A small network was shown many inputs. Here are its activations along a few directions, one row for each input.
Each table varies a few parts of the input and shows all the possible inputs, shuffled.
Descriptions start from the smaller parts, as in this example, which fits no table here: one of 5 places around a ring, together with either a single point or one of 11 places around a ring or (one of 3 separate values, together with one of 4 places along a line).
Shared parts are said once, and a part with two or three values counts as separate values.

A family of inputs:
r1: 10  8  -6  -24  -4  -1  -1  -9  4  9  2  -1
r2: -27  17  8  3  -14  11  -3  12  1  -12  16  -3
r3: 7  -6  -9  -13  9  0  2  -5  -6  9  6  11
r4: 15  -6  -10  -15  15  -8  -13  -8  1  6  6  14
r5: 4  -14  -12  3  15  -14  -10  -7  7  9  5  22
r6: -8  -6  6  3  -9  12  7  8  -13  0  18  -10
r7: 6  4  3  -18  -11  1  9  -7  9  3  8  -6
r8: -1  -18  -4  24  -5  3  10  7  0  13  14  -4
r9: -9  -20  -3  11  -2  -1  14  0  5  6  8  13
r10: -17  10  6  -7  -4  0  0  3  15  -4  6  12
r11: 3  -11  0  -7  0  4  12  -1  -1  4  10  5
r12: -9  18  11  15  12  -2  -10  0  -7  -32  -50  -9
r13: 18  7  -8  -26  2  -8  -16  -13  12  6  2  2
r14: 5  -10  4  31  10  -3  6  4  -15  -18  -44  0
r15: -6  10  6  7  -9  0  -3  13  8  6  13  -6
r16: -4  11  8  -7  -19  9  5  1  -4  -3  17  -21
r17: -20  -17  4  20  -11  9  9  10  -6  3  14  -2
r18: -5  -14  -11  5  8  -6  5  -4  -1  11  4  19
r19: 11  -9  0  8  -3  7  7  6  -6  12  16  -12
r20: -14  15  -3  -14  6  -3  -11  -2  9  2  2  17
r21: -6  15  -6  -14  14  -8  -26  -8  18  -2  2  19
r22: 15  7  3  -1  -15  3  5  0  3  11  15  -22
r23: 14  -4  9  14  13  -1  2  2  -22  -20  -45  -12
r24: 15  11  4  1  3  -5  1  0  -10  -20  -45  -26
- Describe the family of inputs behind these rows. => one of 4 places along a line, together with either a single point or one of 5 places along a line
- The inputs of r12 and r14 match in every part but the place on the line of 4. If r10 is changed in the same way as r12 into r14, which row does it become? => r9
- A walk changes only the place on the line of 5. It starts at r6 and steps to r19. List the rest of the walk in order. => r11, r3, r4
- A walk changes only the place on the line of 4. It starts at r15 and steps to r22. List the rest of the walk in order. => r19, r8
- Which other rows agree with r22 in the place on the line of 4? List them by row number. => r1, r7, r13, r16, r24

A family of inputs:
r25: 21  21  7  -20  -17  9  4  -8  -8  8  2  -36
r26: -8  -9  7  22  -16  18  26  9  -27  -22  -17  -30
r27: 25  20  11  -15  -11  11  11  5  -15  -19  -21  -34
r28: 22  -20  2  3  21  -18  7  -14  -7  -14  -54  4
r29: -16  21  15  -7  11  -8  -6  -6  6  -36  -50  2
r30: 30  -10  -23  -32  7  -16  -8  -16  10  24  15  12
r31: -19  21  -8  -28  -1  -2  -15  -1  29  9  45  20
r32: -14  -13  16  25  -15  15  29  19  -27  -6  12  -18
r33: 0  33  8  -28  9  0  -21  -3  1  -29  -33  4
r34: 10  6  17  7  -12  5  21  0  -11  -26  -38  -35
r35: -20  -13  10  19  -24  20  26  17  -5  17  24  -11
r36: 14  9  1  -30  -26  8  1  -3  1  17  31  -32
r37: -15  22  8  39  9  -10  -43  14  16  -11  -17  -6
r38: -2  -40  -2  21  19  -6  11  3  -24  5  -5  24
r39: -9  30  -7  -41  -6  -10  -25  -8  23  3  20  10
r40: 20  -20  -22  -18  16  -5  0  -12  16  31  41  21
r41: -41  2  11  12  8  5  -3  12  -9  -16  -1  22
r42: -33  4  8  9  8  7  -4  1  -10  -31  -29  9
r43: 8  -33  -18  3  3  -8  9  -8  10  23  34  34
r44: 36  3  -18  -22  18  -12  -7  -23  -1  17  -14  6
r45: -44  6  0  6  -2  3  1  14  17  2  11  31
r46: -8  -14  8  6  -34  16  21  4  4  17  50  -11
r47: -2  43  -3  -32  3  -9  -20  -13  13  -6  -10  5
r48: 24  -14  -11  50  23  -19  -25  6  3  10  -22  -3
r49: 38  -2  -8  -16  24  -5  -4  -12  -9  -6  -37  6
r50: -6  -36  -10  15  12  -5  15  5  1  24  8  33
r51: 3  -3  5  -16  -21  17  8  2  6  25  57  -23
r52: -31  6  1  -6  -11  2  -8  -2  24  2  39  31
r53: 12  10  8  53  -14  0  -11  22  -1  -3  -5  -46
r54: 5  -32  -13  20  19  -3  11  -6  -23  -10  -34  11
- The inputs of r46 and r43 match in every part but one. If r32 is changed in the same way as r46 into r43, which row does it become? => r38
- Describe the family of inputs behind these rows. => one of 3 separate values, together with either a single point or one of 9 places around a ring
- Which other rows agree with r41 in the choice among 3 separate values? List them by row number. => r29, r31, r33, r37, r39, r42, r45, r47, r52
- Which other rows does r27 become when the choice among 3 separate values takes its other values? List them by row number. => r33, r49
